A =
[[ 13   1  -2   3  -4 -25   2  13]
 [-65 -32 -31  22  43  58  32 -59]
 [-64  -8  -3   4  30  65  -1 -69]
 [-82 -66   4 -38  51  81  52 -81]
 [-56 -51 -48  50   0  54  51 -56]
 [ 25 -30 -25  35   2 -25  37  29]]
Rows and columns are counted from 1.
row 1 col 1	13
row 6 col 8	29
row 6 col 1	25
row 5 col 8	-56
row 4 col 4	-38
row 4 col 7	52
row 6 col 5	2
row 3 col 3	-3
row 2 col 2	-32
row 5 col 7	51
row 3 col 4	4
row 1 col 6	-25
row 4 col 5	51
row 4 col 8	-81
row 6 col 7	37
row 2 col 3	-31
row 5 col 5	0
row 1 col 4	3
row 3 col 1	-64

M =
array([[210, 214, 110,  60, 219,  57, 204,  93, 211, 218, 201,  91, 196,
        217, 207,  93],
       [ 92,  97, 123, 146, 104,  60, 131, 155, 124, 112,  75, 157, 138,
        115,  87,  76]])
Rows and columns are counted from 1.
(1, 1): 210
(1, 15): 207
(2, 2): 97
(2, 1): 92
(2, 10): 112
(2, 7): 131
(2, 11): 75
(2, 14): 115
(1, 6): 57
(2, 4): 146
(1, 2): 214
(1, 7): 204

x =
[[3173 3685 3378 1698 2847 2042 4376 3164 4860 5759 3080 2781]
 [5412 4567 4551 3839 5473 4116 7537 4926 5553 4961 6482 3198]
 [6445 3973 4004 4947 3843 4215 3157 3237 6235 4029 5571 3208]
 [6647 6829 6608 2851 8078 4519 2608 3235 4937 5047 4066 7018]
 [5933 3471 3496 8339 2718 6010 4370 7650 6999 5513 4894 6505]
 [7688 5735 5483 5210 4885 5849 3779 4610 6114 2533 7303 4801]
 [5269 7481 6107 3439 8249 4729 8516 6348 3764 6851 4425 6968]
 [4035 2849 2504 3944 3361 2625 4829 4497 5630 6356 2388 3122]
 [5761 7291 7354 9052 6796 7041 7084 8696 4580 6035 4836 7899]
 [6119 7115 6849 5097 6407 7784 7367 6714 4461 4255 8161 6769]]
Rows and columns are counted from 1.
(1, 1) => 3173
(4, 1) => 6647
(4, 2) => 6829
(8, 11) => 2388
(4, 3) => 6608
(8, 2) => 2849
(6, 6) => 5849
(2, 1) => 5412
(1, 12) => 2781
(3, 11) => 5571
(2, 12) => 3198
(6, 1) => 7688
(7, 11) => 4425
(5, 3) => 3496
(1, 8) => 3164
(6, 8) => 4610
(10, 1) => 6119
(9, 11) => 4836
(6, 3) => 5483
(3, 6) => 4215
(8, 7) => 4829
(10, 4) => 5097
(2, 2) => 4567
(1, 7) => 4376
(8, 8) => 4497
(7, 3) => 6107
(3, 5) => 3843
(5, 4) => 8339
(7, 4) => 3439
(7, 10) => 6851
(7, 8) => 6348
(9, 9) => 4580
(3, 10) => 4029
(6, 10) => 2533
(8, 12) => 3122

B =
[[ -4   3 -10   9   5   4]
 [ -4   3 -10 -10   5   7]
 [ -4   3 -10  26   5   0]
 [ 38   3  -8 -85   5  19]
 [-26   3 -10  63   5 -25]
 [ -4   3 -10   9   5   7]
 [  2   3  -2 -27   5  15]
 [-42   3 -19   9   5  66]]
Indices start at 1.
(1, 1)	-4
(8, 1)	-42
(4, 5)	5
(5, 3)	-10
(1, 6)	4
(1, 2)	3
(1, 3)	-10
(3, 5)	5
(4, 2)	3
(4, 1)	38
(7, 6)	15
(5, 6)	-25
(4, 3)	-8
(7, 3)	-2
(3, 3)	-10
(2, 3)	-10
(7, 4)	-27
(7, 5)	5

a =
[[-27 -37  11 -55 -45 -74 -66  -1 -35   7 -28 -34]
 [ 22  37  13 -13 -38 -44  -7  33  30 -21  22 -47]
 [  3   8 -14  59  50  65  43 -18  13   4   0  48]
 [  9  17 -13  62  48  65  49 -12  22   0   7  44]
 [-14 -18  14 -54 -53 -80 -59  12 -19  -2 -15 -48]
 [-21 -28  13 -56 -50 -79 -64   5 -28   3 -22 -42]
 [-40 -56   0 -31 -11 -35 -53 -25 -49  20 -42   5]
 [ 29  47   9   5 -24 -22  12  32  41 -23  29 -36]
 [-33 -47 -10   8  24  15 -17 -35 -37  22 -37  37]
 [-33 -46   8 -50 -36 -65 -66 -10 -42  12 -35 -23]
 [-40 -56  -2 -24  -4 -25 -47 -28 -48  21 -42  12]
 [ 31  51   7  17 -15  -8  22  30  45 -23  31 -28]
 [  8  16 -13  62  49  65  48 -13  20   1   6  45]
 [-30 -42   9 -53 -40 -70 -66  -6 -39  10 -31 -29]
 [ 16  29  14 -23 -44 -55 -18  31  22 -19  17 -51]
 [-30 -42   9 -53 -40 -70 -66  -6 -39  10 -31 -29]]
Indices start at 1.
(1, 1) -> -27
(3, 9) -> 13
(16, 2) -> -42
(7, 12) -> 5
(13, 10) -> 1
(5, 7) -> -59
(4, 9) -> 22
(6, 6) -> -79
(13, 8) -> -13
(11, 5) -> -4
(1, 4) -> -55
(3, 5) -> 50
(4, 11) -> 7
(14, 3) -> 9
(10, 5) -> -36
(1, 10) -> 7
(1, 7) -> -66
(15, 2) -> 29
(4, 7) -> 49
(11, 7) -> -47
(7, 5) -> -11
(2, 10) -> -21
(11, 3) -> -2
(5, 5) -> -53
(1, 6) -> -74
(7, 6) -> -35
(4, 12) -> 44
(13, 1) -> 8
(4, 5) -> 48
(8, 2) -> 47
(9, 9) -> -37
(5, 4) -> -54
(10, 12) -> -23
(8, 5) -> -24
(11, 6) -> -25
(1, 8) -> -1

m =
[[-31  -1  -3   2 -21 -53   1   0]
 [-30   2   2   2   4   0   8   1]
 [ 17  -3   2  -2  -1  25  24   0]
 [-23  -2   2  -5  -9  39  45   0]
 [ 14  -1   0  -2  -9   4   9   0]
 [ 29   0  -1   3 -11  59  35   0]
 [ -4  -2   5  -1   1 -56 -16   0]
 [-21   0  -2  -1   3  30  -4   1]
 [ 67  -1  -2  -1  12  56   0  -1]
 [-14  -1   0  -1   1 -21 -24   0]
 [ -1  -1  -4   1  -6 -23  10   0]
 [ 45  -1  -6   5   2  30   9   0]
 [-51   1  -3  -2  -2  23  30   2]
 [ -3   0  -3   4  -2 -18  31   0]
 [ 54   1  -1  -1   6  25   8   0]]
Indices start at 1.
(1, 1) => -31
(10, 8) => 0
(2, 6) => 0
(5, 7) => 9
(13, 6) => 23
(7, 5) => 1
(13, 4) => -2
(10, 5) => 1
(4, 5) => -9
(1, 7) => 1
(3, 6) => 25
(14, 4) => 4
(13, 1) => -51
(3, 4) => -2
(2, 4) => 2
(2, 1) => -30
(9, 4) => -1
(14, 2) => 0
(6, 3) => -1
(5, 1) => 14
(15, 2) => 1
(7, 3) => 5
(1, 8) => 0
(9, 1) => 67
(5, 6) => 4
(12, 7) => 9
(10, 2) => -1
(15, 7) => 8
(15, 4) => -1
(9, 5) => 12
(3, 2) => -3
(14, 3) => -3
(11, 8) => 0
(3, 8) => 0
(2, 8) => 1

W =
[[-35  -3 -41   0 -50  50  67  72  17 -46 -16  23  40  -4  31]
 [ 55 -44 -44   1  74 -52  26 -48 -26   3  10   5 -23   1  11]
 [ 68  -7  11  -4  66  56  68  55 -40  44  17 -25  55   2  10]
 [-33  24 -18 -12 -27  51  34  74  39 -40 -24  36  40 -12   7]]
Indices start at 1.
(1, 1) => -35
(2, 7) => 26
(4, 1) => -33
(1, 12) => 23
(4, 9) => 39
(3, 3) => 11
(1, 13) => 40
(3, 9) => -40
(2, 2) => -44
(3, 5) => 66
(2, 14) => 1
(3, 2) => -7
(3, 15) => 10
(4, 5) => -27
(1, 10) => -46
(2, 11) => 10
(2, 6) => -52
(2, 1) => 55
(1, 7) => 67
(1, 14) => -4
(4, 15) => 7
(3, 10) => 44
(3, 6) => 56

data =
[[ 0.050  0.149 -0.179  0.109  0.117 -0.155 -0.009]
 [ 0.052  0.152 -0.179  0.108  0.117 -0.154 -0.011]]
Rows and columns are counted from 1.
(1, 1): 0.050
(1, 6): -0.155
(1, 7): -0.009
(1, 3): -0.179
(2, 5): 0.117
(2, 3): -0.179
(2, 6): -0.154
(2, 2): 0.152
